W =
-24.5  -32.2   35.2   51.9   75.7   -3.1
 12.3   27.9   15.7  -20.9   -5.5   45.2
-26.4  -32.1   41.5   53.5   76.3   -1.3
 10.7  -22.8  -36.5   -1.6    8.6  -30.5
 41.7   43.8  -21.0  -28.4  -47.4   16.4
  4.1  -19.3   -5.9   37.2   28.9  -33.0
 -0.7   13.1   31.1   40.9   17.6   -0.4
Indices start at 0.
What is the entry just right of the smallest entry?
Answer: 16.4
The bottom entry of the column that holds the smallest entry is 17.6
What is the entry just right of 12.3?
Answer: 27.9
What is the entry just right of 41.5?
Answer: 53.5
What is the entry directly above 8.6?
Answer: 76.3
What is the top-right entry?
Answer: -3.1
The entry in row 0 and column 0 -> -24.5
What is the entry just left of 13.1?
Answer: -0.7
What is the entry in row 2 and column 2?
Answer: 41.5
The entry at row 0, column 2 -> 35.2
What is the entry directly below 45.2?
Answer: -1.3
The entry at row 1, column 0 is 12.3
The entry directly below the smallest entry is 28.9
What is the entry just left of -22.8?
Answer: 10.7
What is the entry just right of -28.4?
Answer: -47.4
What is the entry just left of 45.2?
Answer: -5.5
What is the entry just right of -1.6?
Answer: 8.6
What is the entry just right of 10.7?
Answer: -22.8
The entry in the bottom-right corner is -0.4
What is the entry in row 0 and column 1?
Answer: -32.2
What is the entry directly below 35.2?
Answer: 15.7
The entry directly above -21.0 -> -36.5
What is the top entry of the column that holds the smallest entry?
Answer: 75.7
The entry at row 2, column 0 is -26.4
What is the entry directly below 10.7?
Answer: 41.7
What is the entry just left of 37.2?
Answer: -5.9
What is the entry just right of 15.7?
Answer: -20.9

Read these off the grid that follows. Rows and columns are numbered from 0.
1) Give the entry just left of -9.1.
2) Give the entry directly below 24.7.
3) Give the entry directly below -64.2.
4) Give the entry directly above 19.0.
5) Give the entry in the bottom-right corner.
6) Give the entry in row 0 and column 2.
7) Give the entry at row 1, column 0.
8) Give the top-right entry.
[[-72.6  32.0  52.2 -35.8  62.1  78.8  69.4  50.7  38.3  72.7]
 [-71.4  -5.0   2.9   6.6  61.7  61.9  79.1  69.3 -19.5  41.9]
 [ -1.2  71.6 -52.4 -74.3  -9.1  34.9  -7.9 -41.6 -52.0  10.0]
 [-24.4  71.6 -64.2 -54.2  34.8  74.9  28.3  19.0 -65.9  27.8]
 [-66.7  26.6  56.4 -25.8  69.1 -20.4  48.8  11.4  65.4  59.3]
 [  3.2  19.3  61.4   7.8  38.3 -71.4 -12.2 -25.2  68.8  54.0]
 [-42.5 -31.2 -16.5  16.0  24.7  70.9  70.6  59.4 -30.0   8.7]
 [ 40.1  54.7   3.8 -52.1 -33.3 -64.5 -59.2 -74.4  22.4 -30.3]
 [-26.2 -54.3 -36.6  49.7  18.8  51.9  40.6  45.4 -38.1 -16.8]
 [ 38.3 -69.1  11.3  51.8 -52.9 -68.4 -54.5 -20.0  31.4 -42.8]
 [-43.9  70.3 -56.2 -63.6   7.0  74.8  25.6   9.2 -61.2  20.1]]
1) -74.3
2) -33.3
3) 56.4
4) -41.6
5) 20.1
6) 52.2
7) -71.4
8) 72.7

Questions about the matrix below. Indices start at 0.
1) Give the entry just left of 71.
2) Give the entry in the top-right corner.
3) Give the entry in row 2 and column 0.
4) Give the entry just right of 27.
5) Give the entry just right of the smallest entry.
6) Give the entry at row 1, column 0.
7) Give the top-left entry.
8) Give the entry at row 1, column 2.
69  64  12  34  47  61  56
81  64   5  30  55  74  50
67  55  16  33  51  64  46
57  76  16  48  24  40  81
66  51  34  57  35  51  51
80  76  15  49  43  61  71
63  27  34  50  38  59  22
43  22  52  69  17  33  29
1) 61
2) 56
3) 67
4) 34
5) 30
6) 81
7) 69
8) 5

Read these off the table that follows.
1) Report the 3rd smallest entry.
2) Report the entry just left of 2453.
3) Report the second entry in reading order.
4) Report the minimum.
[[7747, 7611, 2275, 5163, 4029], [8289, 8108, 2453, 5144, 5782], [4798, 8177, 7065, 8131, 3161], [7886, 8368, 2772, 4920, 6319], [6501, 8038, 3196, 5185, 5301], [7690, 5138, 2952, 3923, 6580], [8262, 8185, 2501, 4995, 5413], [7815, 8082, 2800, 6162, 5404], [7039, 3107, 6398, 8022, 2639], [7588, 8368, 3091, 5734, 5372], [6553, 2476, 4377, 6143, 4637], [7606, 2623, 4647, 6970, 5382], [8138, 6251, 4372, 8035, 2504], [4421, 6655, 7506, 8183, 2902]]
1) 2476
2) 8108
3) 7611
4) 2275

[[-0.302  0.254  0.811  1.988  2.195 -0.348 -0.299  1.438 -0.398  0.838
  -0.752]
 [ 1.769  2.311  1.484 -0.429 -0.102  2.069  2.342  0.833  0.553  0.462
   0.081]
 [ 1.320  1.874  0.418 -0.251 -0.120  1.674  2.191 -0.199  1.533 -0.298
   0.508]
 [ 1.233  0.788  2.697  0.301  0.619  0.752  0.360  2.836 -1.311  2.439
   1.055]
 [-0.066  0.350 -1.569  1.584  1.107  0.478  0.760 -1.582  2.761 -1.173
  -0.146]
 [ 1.103  0.453  2.404  0.285  0.477  0.559  0.126  2.617 -1.036  2.416
   1.652]
 [ 0.860  0.174  0.269  0.194 -0.038  0.660  0.553  0.154  1.511  0.778
   2.250]]
Give the entry just right of 2.761.
Answer: -1.173
Give the entry at the centre.
Answer: 0.752
The entry just left of the smallest entry is 0.760
Give the entry just left of the largest entry.
Answer: 0.360
Give the entry just left of -0.102.
Answer: -0.429
The median of all entries: 0.559
Give the entry just left of 0.154.
Answer: 0.553
The entry just right of 0.285 is 0.477
The entry just right of 2.191 -> -0.199
The entry just right of -0.199 is 1.533
Give the entry just left of 0.081.
Answer: 0.462
Give the maximum.
Answer: 2.836
The entry just left of 0.269: 0.174
The entry just left of -0.038 is 0.194

Questions about the array below.
1) Find the 2nd entry on the diagonal from the top-right corner.
2) Find the fifth entry, reading row by row.
3) Find the bottom-left entry.
4) Find the 1st entry in reading order.
5) Find the 3rd entry, reading row by row.
6) Find the entry in the top-right corner.
7) Find the 3rd entry on the main diagonal.
8) Find the fourth entry, reading row by row.
4	2	1	6	5	6	4
5	2	3	5	3	6	4
4	5	6	2	5	5	4
3	3	2	6	7	6	3
3	2	1	6	6	6	3
2	4	1	7	8	4	2
4	2	1	6	5	6	4
4	6	7	3	4	3	5
2	5	2	5	9	4	2
2	3	0	7	9	4	2
3	3	0	7	4	4	3
6	3	5	4	1	5	6
1) 6
2) 5
3) 6
4) 4
5) 1
6) 4
7) 6
8) 6
